Each row below holds a small network's activations on one input, seen along a few directions.
In each table, some parts of the input vary, and every possible input appears once, in random order.
A made-up example of a description, with smaller parts first: line(4) and (point or line(9) or (values(3) and ring(5))).
Shared parts are said once, and a part with two or three values counts as separate values.
In the rows, 128 means zero.

Other details of the inputs shift rows strongly along three fixed directions, in all tables alike. That doesn't count.

Rows:
row 1: [141  61 165 186 161 127 123  53 116 156 117]
row 2: [134 166 132 145  50  99  88 131  78 136 142]
row 3: [132 167 137 129  89 120 120 136  63 127 114]
row 4: [117 162 123  52 118 172 146 145 147  48  83]
row 5: [110  65 122  95 228 159 176 139 214 141 131]
row 6: [134 158 143 145  66 106  96 126  70 138 128]
row 7: [142  62 160 190 159 127 127  57 120 152 116]
row 8: [125 118  90 154 110 104  91 116 193 134 196]
row 9: [122 146 158  83 155 158 169 165  74 131  71]
row 10: [125 161 132  87 145 152 171 168  77 119  72]
row 11: [112 144  82  91 162 141 147 177 192 115 147]
row 12: [114 147 123  73 182 167 186 180 124 115  88]
row 13: [133  52 179 165 189 139 146  68 115 158  97]
row 14: [139 161 130 156  64 105 105 119  66 129 127]
row 15: [133 156 141 144  65 101 102 123  65 139 127]
row 16: [141  54 167 176 193 141 148  62 118 152  92]
row 17: [118 139  81 126 124 119 117 151 195 120 179]
row 18: [124 128  81 151  93  98  84 125 196 132 205]
row 19: [116 131  93 114 118 119 111 156 195 132 179]
row 20: [121 115  97 151 108  98  89 121 195 139 196]
row 21: [166 152 178 129  95 116 111 106  83  91 102]
row 22: [117 170 102  73 141 147 164 190 121 113 105]
Each input here is: values(2) or (line(4) and line(5)).

Rows:
row 23: [130 182 124  89 109 140 151 166  88  91  88]
row 24: [135 103 114 167 143 107 113 113 171 145 166]
row 25: [118  94 135 114 180 150 165 141 139 154 112]
row 26: [135 118 106 139 142 116 125 133 170 139 165]
row 27: [127 131 132 152 115 114 113 120 107 148 145]
row 28: [152 125 168 166 118 117 126  97  45 150  96]
row 29: [125 100 154 143 150 138 140 116  95 161 105]
row 30: [117  94 113 157 135 109 106 112 168 161 169]
row 31: [124 179  77  76 113 135 134 182 178  86 152]
row 32: [120 174 128  98 117 133 147 174  75 132 111]
row 33: [130 154 107 170  43  84  72 125 109 152 180]
row 34: [102 165  81  76 114 136 129 176 173 101 145]
row 35: [126 140 132 140  95 108 120 130  77 151 124]
row 36: [138 127 135 142 136 122 127 126 111 144 129]
row 37: [151  84 226  62 200 163 165 121 133  98  68]
row 38: [143 154 121 177  54  93  71  95 110 111 150]
row 39: [125  95 122 149 144 133 116  90 175 119 148]
row 40: [128  82 165 138 162 159 150  87 106 133  78]
row 41: [167 108 204 168  73  72  60  82 118 148 171]
row 42: [122 171  80  89 118 134 123 171 185  90 156]
row 43: [115  78 120 123 176 146 145 102 187 124 127]
row 44: [110 165  81  86 113 135 129 169 178  93 159]
row 45: [116 175 128  81 105 154 146 167  83 107  85]
row 46: [128 144 110 177  47  76  69 111 106 155 180]
row 47: [120 110 135 115 168 156 148 115 146 114 108]
row 48: [135 180 104 139  70  94 104 159 105 129 156]
row 49: [134 109 118 133 166 129 140 132 162 142 145]
row 50: [144 115 161 167 134 117 130 104  72 152 102]
row 51: [121  93 112 159 134 115 108 116 177 160 174]
row 52: [133 110 167 166 115 114 122  92  45 165  96]
row 53: [131 191 131  93  96 137 145 164  66  93  81]
row 54: [133  98 122 153 149 128 119  96 178 113 139]
row 55: [126 171 134 101  81 140 136 147  66 109  89]
row 56: [110  76 116 110 191 155 154 115 197 122 123]
row 57: [113 170 120  73 147 148 171 194  97 127 106]
row 58: [135 107 114 129 153 138 130 111 182 108 140]
row 59: [123 171  80  84 121 136 129 174 184  88 152]
row 60: [134 113 157 153 133 125 137 105  74 153 109]
row 61: [132 134 153 119 164 142 162 146  79 140  82]
row 62: [130  98 160 127 169 157 158  95 104 118  81]
row 63: [119 105 112 128 135 140 125 117 178 120 140]
row 64: [117  83 120 147 149 130 114  89 181 130 144]
What is each input in this table made of? -> values(2) and (point or (line(4) and line(5)))
Changing only the values(2) part turns row 38 into row 61. The same change can be made to row 56. Which row results? -> row 46
Changing only the values(2) part turns row 39 into row 32. The same change can be made to row 31. Which row results? -> row 26
Change only the line(5) part in row 26. List by row number the other rows that result. -> row 25, row 35, row 48, row 60
Change only the values(2) part in row 41. List by row number the other rows that result. -> row 37
Change only the line(5) part in row 63. List by row number the other rows that result. -> row 53, row 56, row 58, row 62
